A small network was shown many inputs. Here are its activations along a few directions, one row for each input.
Each table varies a few parts of the input and shows all the possible inputs, shuffled.
A made-up example of a description, with smaller parts first: one of 4 places along a line, together with either a single point or one of 9 places along a line or (one of 3 separate values, together with one of 5 places around a ring).
Shared parts are said once, and a part with two or three values counts as separate values.

Other details of the inputs vary at random and push rows far along three fixed directions, the same in every table; ignore that.

Table:
R1: [-63  -1  18   1 -40 -12  21  12  16   2 -58   0]
R2: [ -8  -6  -8 -38  18  25  19   9  46 -23  -5  65]
R3: [ 43  -9 -25  19  23  -7 -51 -18 -20   7  25 -30]
R4: [-62   1  29   5 -26   0  33  12  31 -21 -64  13]
R5: [ 30  58   9 -16  12 -14 -16  -6 -11   1  27  12]
R6: [-33 -36  -4  35 -45  -5  19   1 -28   4 -31 -25]
R7: [ 13  46 -12  -7  39 -33 -40  10  26 -16  -6   2]
R8: [-59  44  63   4 -22 -11  52 -18   3 -14 -49  26]
R9: [ -9   6  28 -60  -4   8  22  -7  19 -28  34  29]
R10: [ 42  63  10 -15  12 -10 -25  -7 -11  -5  38  13]
R11: [-28 -29   7  37 -31   2  13  10 -13  13 -21 -35]
R12: [-15  18  23 -69  20  20  31 -11  35 -38  38  53]
R13: [ 21 -68 -16   0 -13  26  19  -9   3 -11  20  19]
R14: [ 42  30 -14 -16  62 -25 -48  -3  25  -1  16  -1]
R15: [ 19 -60 -12   9 -18  18  24  13   2  -1  17   1]
R16: [ 15  -1 -33  35 -19 -21 -37  -6 -52  40  -8 -83]
R17: [ 47  -2 -24   8  43 -10 -49   2 -19  29  31 -32]
R18: [ 33 -69 -14  -4 -21  24  11  -3   1  22  24  -9]
R19: [ 34 -39  25  -3 -30  27  51 -19 -18  29  39  -1]
R20: [ 22 -66 -20   8 -16   9  12  -3  -4  -2  28   7]
R21: [ 57  34  -2   8  17   0 -19  -8 -47  10  55 -19]
R22: [-29  65  -3   2   3 -33 -40   4   3  -3 -58 -24]
R23: [-57  11   9  -3 -36  -9  15  15  16 -11 -56   9]
R24: [-18  -2   7 -20   7   7  18  16  41 -32 -22  45]
R25: [-11  -2   5 -27  18  25   7   8  50 -16  -4  54]
R26: [ 52 -10 -30   4  41 -14 -41  -6 -22  33  28 -40]
R27: [  6  32  19 -39  13  26  38   0  26 -26  29  79]
R28: [ 51 -18 -34   7   3 -10 -35   1 -22  28  28 -39]
R29: [-13  19 -17  42  -3 -25 -41   2 -49  28 -22 -75]
R30: [ 55  -5 -35   0  38  -2 -40  -3 -18  13  26 -28]
R31: [ 26  57 -18 -25  62  -4 -59  -3  31 -12   6  20]
R32: [ 29 -26  11   0 -17  29  43   1 -34   5  46  16]
R33: [-35 -38   4  32 -34  -3  11  -3 -11   6 -16 -16]
R34: [-70  33   9  -3 -18  -4  21  18  22 -17 -68  23]
R35: [ 21 -60 -18   0 -10  17  20  15  -6   7  23   5]
R36: [ 21  51 -27 -23  53  -8 -43  -5  25 -10  -2  13]
R37: [-58  -5  32  11 -53  -1  45 -11 -37  -9  -5 -54]
R38: [ 12 -38  10 -27  -8  11  23 -29 -20 -17  62  -3]
R39: [ 10  41   7  41 -17 -19  -1 -10 -58  17  14 -56]
R40: [-32 -40  -3  28 -33  -1  23   6 -27  24 -27 -41]
R41: [ 26  37  -7 -15  60 -29 -59  -7  25  -9  11  21]
R42: [ -7   3   3 -34  30  19   3  11  53 -14   2  63]
R43: [-63   1  24   8 -29  13  23  21   5 -17 -62  12]
R44: [ 23 -52 -18 -15   6  34  18  -6  22   8  24  20]
R45: [  8 -15  -8 -32  25  11   8  15  32 -20   5  49]
R46: [-69  10  24   0 -38 -12  22  14  15   1 -72   2]
R47: [  3 -18   1 -25 -13  11  11  16  32 -15  -9  37]
R48: [ 30 -58 -14   9 -15  22  17   9   5  -5  22  -2]
R49: [-28  56  -3  19   8 -42 -39  -4  -6 -13 -53 -24]
R50: [ 16 -68  -7   0  -5  25  18  12   4  12  31  11]
R51: [ 41 -37  24  -6   0  29  51 -15 -20  22  47   9]
R52: [ 17 -69 -10  17 -23  27  16   6  -2   2  29  -7]
R53: [-44  42  39   3 -26  -9  37  -7 -10 -28 -24  38]
R54: [-19 -45  -4  29 -56  14  10   8 -32  25 -16 -41]
R55: [ 46 -35  11  -7 -27  23  43 -14 -27  26  61   7]
R56: [  7  18 -18  45   3 -22 -46  -2 -40  22 -10 -76]
R57: [ -6  14 -27  27   6 -17 -27 -12 -30  38 -16 -64]
R58: [ 53  39 -10   0  16  12 -11 -17 -28   8  63  -1]
R59: [-39 -28  -5  23 -37  24  22   5 -16  12 -25 -18]
R60: [ 10  41  -5  -9  45 -34 -40   1  30  -7  -7  -2]
R61: [  3  52 -18 -13  44 -13 -48   0  20  -4  -2   8]
R62: [-57  12  28   7 -23   7  16  18  27 -31 -57  19]
R63: [-43 -18  22   1 -42   5  40  -9 -52   1   6 -51]
R64: [-22 102  22  -1  17 -27   2 -16 -16   9 -15  -5]
R65: [-24  61   2   6  30 -37 -40   2  -2   6 -53 -32]
R66: [-47  43  49  -3 -21  -3  56   4 -15  -6 -31  23]
R67: [  4  17 -23  44  -5 -22 -33  -6 -37  15 -22 -79]
R68: [-42  59   5  15  17 -50 -37  -9  -3  -2 -61 -25]
R69: [-24  -2  31  29 -46  -3  53 -22 -47  11   0 -13]
R70: [ -1 -12  10 -32  23  13  -2   5  45 -38   2  75]
R71: [ 17 -61  -5  12 -10  18  13   8  11   6  32  -1]
R72: [-30 -40   2  34 -66  16  13   6 -31  20 -31 -45]
R73: [-27  84  37  19  -4 -34  12  -8 -24   2 -23 -22]
R74: [ 26  42  -3 -23  42 -19 -57   4  32   0   2  11]
R75: [ 46  60  30 -21  54 -14  -6 -19  18  -3  31  19]
R76: [ -1  -4   8 -32  27  16   0  20  32 -22  -5  56]
R77: [-45  59   4  16  14 -54 -38 -10   1  -4 -58 -25]
R78: [  0   9 -25  40  -5 -26 -28  -3 -32  16 -12 -70]
R79: [ 33  45 -17 -36  45 -30 -52  10  37 -10  10  26]
R80: [ -1 -42 -13  -1  -4  25  13   3  16  11  21  14]
R81: [ -1 -10   0 -31  21   5   5   1  39 -35  -5  65]
R82: [ 49  23   5  19  -2   2  -4  -9 -35   2  56 -19]
R83: [-67   7  21  10 -27  -8  10   6  15 -27 -54  22]
R84: [ 41 -22 -25  11   5  -9 -41  -2 -14  34  37 -39]
R85: [-50  19  -1  -6 -13  -2  18  14  25 -15 -42  23]
R86: [ 27 -60  -5  -4   4  31  10  10   6   8  29  14]
R87: [ 31  64  15 -10  26 -15 -21 -17  -8 -25  35  32]
R88: [ 50 -15 -25   6  16  -8 -47  -2 -14  35  36 -36]
R89: [ -1 -17  13 -20  18  10  -2   1  44 -27   1  57]
R90: [ 36 -63 -24  -7   4  27  14   7 -10   9  30   6]
R91: [ 11  25  36 -41  25  25  48 -15  38  -8  22  67]
R92: [-37 -43  -8  30 -45   1  24  -5 -21  -2 -26 -19]
R93: [-12  -1 -11 -32  16  17  14   7  44 -22  -4  55]
R94: [  8 -65 -19  -5 -11  30  30  -4  12  16  25  10]
R95: [-50   0  15   2 -38  -1   8  16  11  -6 -42   6]
R96: [  6 -52   4  14 -15  23  16   8  13   0  11  -1]
R97: [ 28 -64 -15  -3 -10  29  23  13  -3   2  20  11]
R98: [ 15 -54 -24   3 -19  34  24   3   0   8  17   3]
R99: [ -2   7 -18  43  -3 -32 -38 -23 -40  26 -23 -75]
R100: [ 43  35 -22 -22  62 -22 -50  11  10  -2  13   8]
Each input here is: one of 5 separate values, together with either a single point or one of 4 places along a line or (one of 3 separate values, together with one of 5 places around a ring).
The inputs of R85 and R7 match in every part but the choice among 5 separate values. If R2 is changed in the same way as R85 into R7, which row does it become? -> R24
The inputs of R43 and R72 match in every part but the choice among 5 separate values. If R86 is changed in the same way as R43 into R72, which row does it become? -> R74
Change only the choice among 3 separate values in R43. List by row number the other rows that result. -> R29, R76
Change only the place on the ring of 5 in R20. List by row number the other rows that result. -> R33, R77, R83, R92
Change only the place on the ring of 5 in R48. List by row number the other rows that result. -> R4, R62, R67, R96
Change only the choice among 3 separate values in R59. List by row number the other rows that result. -> R31, R61
Change only the choice among 5 separate values in R38. List by row number the other rows that result. -> R9, R12, R37, R63

Table:
R101: [ 31  67  -1 -28  33 -28 -35 -18   0 -20  28  22]
R102: [-83  -5  45 -17 -26  14  67  16  18 -33 -49  29]
R103: [ 26  28 -20 -17  57 -21 -59  18  24 -26   1  10]
R104: [ 47  71  13  -7  45 -23 -24  -6   6  -3  14  27]
R105: [ 16  28  -9 -28  42  16  -4  -3  16   3  22  23]
R106: [-23 -61 -15  34 -54  11  40 -27 -65  31  10 -67]
R107: [ 34 -66  28 -46 -15  51  65  17  27 -37  64  85]
R108: [ 24  47   0 -39  55 -32 -54  13  30  -8   4   2]
R109: [-58  54  -3  48  -5 -44 -52   1 -12  -7 -71 -54]
R110: [ 13  33 -24  -5  16 -42 -54 -17 -14  20  -1 -48]
R111: [ 70   7 -28  18   4  13 -22 -10 -49  35  66 -39]
R112: [ -94  -14   37   11  -44   14   64   33   47  -35 -102   74]
R113: [ 37 -76   6 -21  -7  33  42   9  36  13  25  52]
R114: [ 23  62 -14 -36  49 -14 -53   9  34  10   0  12]
R115: [ 13 -63   9  48 -66  23  36 -18 -58  21  42 -46]
R116: [ 36 -53 -29 -27  16  49   6  21  41 -14  30  65]
R117: [-82  63  22  69 -32 -41  11 -12 -58  36 -94 -87]
R118: [-78  15   9 -18 -18  -9  16  15  44 -50 -72  59]
R119: [ 39 -46 -18  31   3   9  -8 -32 -45  33  57 -67]
R120: [ 10 -90  -6  30 -52  22  18  -9 -23  33  27 -53]
Describe the family of inputs behind these rows. -> one of 4 places along a line, together with one of 5 separate values
The inputs of R110 and R108 match in every part but the choice among 5 separate values. If R106 is changed in the same way as R110 into R108, which row does it become? -> R102
Start at R116 and move only the place on the line of 4, one step at a time. The first step leads to R114. Which rows follow, in order? -> R105, R111
Change only the choice among 5 separate values in R118. List by row number the other rows that result. -> R103, R109, R112, R116
Change only the place on the line of 4 in R120. List by row number the other rows that result. -> R109, R115, R119
